-3.77,-1.35,-3.44,-5.84,-1.74,2.37,-2.11 -> -1.74

-3.84,-1.44,5.35,-5.98
2.51,-2.37,-3.33,2.00
2.77,-4.43,-2.44,0.05
-> -4.43

-1.32,-2.04,-0.15,-4.84,3.19 -> -0.15

5.28,-4.18,0.23,0.81,-5.17,3.28,0.98 -> -5.17

-1.73,-2.54,-1.89,-1.73,-4.56
1.10,-2.07,-2.78,3.33,1.41
-0.44,-0.39,-1.75,4.24,2.02
-> -1.75

-4.18,-4.64,-1.26,5.37,-2.04,-5.27 -> 5.37

-4.11,5.35,5.88,3.42 -> 5.35

-1.94,-2.19,0.00,-0.20,1.39,-4.80,-1.45 -> 1.39
---
array([ 534, -633,  929,  635]) => -633

array([[4, 5, 2, 1, 9, 1],
       [1, 9, 6, 3, 1, 4]]) => 1

array([4882, 1633, 8163, 8369]) => 1633

array([[-27,  31,   8, -26,  37,  29, -29],
       [-29,  32,   5, -26,  39,  32, -31]]) => 37

array([767, 370, 160, 235, 312, 557, 800]) => 312

array([5661, 9880, 8322, 5232, 6381, 2641]) => 5232

array([303, 753, 449, 521, 412, 141]) => 521

array([[14, 78, 55, 97, 72],
       [79, 81, 86, 76, 90]]) => 55
---
array([8, 5, 1, 0]) ==> 8
array([175, 206,  47, 138,  58, 119]) ==> 175
array([704, 176, 647, 701, 818]) ==> 704
array([1, 4, 4, 8, 0]) ==> 1
array([1, 6, 1, 9]) ==> 1
array([10, 73, 35, 78, 98]) ==> 10
---
[-4.78 -0.90 -1.37 -2.76 -5.28 -6.15] ans = -5.28
[3.56 3.46 3.94 3.86 5.06 2.49 4.38] ans = 2.49
[-5.94 -3.68 -5.52 -2.35 -5.42 -1.90  1.80] ans = -1.90
[-4.16 -2.79 -4.88  3.91  3.77 -4.30 -3.90] ans = -4.30
[-4.42  2.63 -0.72 -2.31  4.75] ans = -2.31
[ 5.79  1.08 -2.06 -0.84] ans = -2.06
[-0.39  0.38  2.33 -0.90 -5.17] ans = -0.90
[ 1.60 -5.37  2.47 -0.74] ans = 2.47
[ 6.19  5.37  3.46 -2.96 -5.58  4.03] ans = -5.58
[-3.63 -5.76 -0.88 -1.79  2.34 -3.55] ans = 2.34
---
Input:
[[-1.66  2.88  0.97 -3.32 -2.72 -1.05 -1.05]
 [-2.06  2.98  1.41 -2.81 -2.57 -1.73 -1.73]
 [-0.82 -2.11  5.41 -0.65 -3.97  0.52  0.52]]
Output: -3.97

Input:
[[-5.72 -1.80  5.14  1.46 -0.90  1.31  1.70]
 [-1.28  0.01  1.39 -0.16 -4.11 -1.26  2.01]
 [ 0.24  1.72  2.34  0.17 -1.99 -2.23  0.68]]
Output: -1.99

Input:
[[ 0.56 -2.33 -3.05 -5.93 -4.19  3.98]
 [ 0.80  3.34  3.96 -1.72 -3.46  3.98]
 [-2.97 -5.89  6.15 -2.81 -5.42  3.98]]
Output: -2.81

Input:
[[ 1.48  4.25  0.15 -1.56]
 [ 1.18  0.02 -4.58  0.70]
 [ 1.03  0.10 -4.59  0.75]]
Output: 0.10

Input:
[[ 0.27 -5.23 -4.61 -4.06  1.55]
 [-5.50 -5.72 -1.62 -5.22  3.57]
 [ 0.94 -0.88  1.48  3.10  0.77]]
Output: 1.48

Input:
[[ 3.19 -4.18  0.92  3.06 -0.15]
 [-5.55  5.82  0.77 -2.25  1.29]
 [ 0.00 -2.99  2.31  0.60  1.21]]
Output: 2.31

Input:
[[ 0.08 -0.46  2.05  1.45  0.27 -0.85 -1.03]
 [ 2.19 -0.46  0.00 -5.98  0.27 -0.33  1.06]
 [ 2.37 -0.46 -0.03 -5.92  0.27 -0.45  1.39]]
Output: 0.27

Input:
[[-4.18 -1.07  4.95  5.20]
 [ 2.04 -5.89  3.56 -4.21]
 [ 4.56 -0.13 -4.18 -6.13]]
Output: -0.13

Input:
[[ 2.72  1.26  2.29 -5.60 -3.68]
 [-1.23 -3.16 -2.52  5.85  2.78]
 [-0.19 -4.20 -2.62  5.56  1.93]]
Output: -2.62
---
[[-2.61 -4.81 -0.67  0.15]
 [ 2.96 -1.67  1.28 -4.37]
 [ 1.69 -0.42 -0.08 -4.63]] → -0.08

[[-0.62 -0.36 -1.29  5.64 -0.04]
 [-0.64 -0.21  3.06  0.26  0.21]
 [-0.94  4.84 -0.42  0.25 -0.04]] → -0.42

[[ 2.35  0.74 -3.39  3.45 -2.04 -3.39]
 [ 2.08  1.90 -5.06  2.92 -0.96 -2.48]
 [ 2.47  0.38 -2.72  3.68 -2.38 -3.75]] → -2.72

[[-2.25 -1.20 -2.92 -0.85 -1.65  2.89  2.62]
 [ 1.47 -3.81 -1.65 -2.34 -0.66  4.98  1.72]
 [ 0.06 -2.70 -1.57 -1.44 -3.51  3.51  4.88]] → -1.57

[[-2.51 -1.03 -3.07 -0.05]
 [ 0.43 -2.07 -1.06  1.79]
 [ 5.36 -1.85 -1.56  1.40]] → -1.56

[[-5.55  5.67 -0.76 -4.34  3.55]
 [ 2.09 -4.80 -1.00 -4.34  3.55]
 [-0.25  5.67 -0.76 -4.34 -1.61]] → -0.76
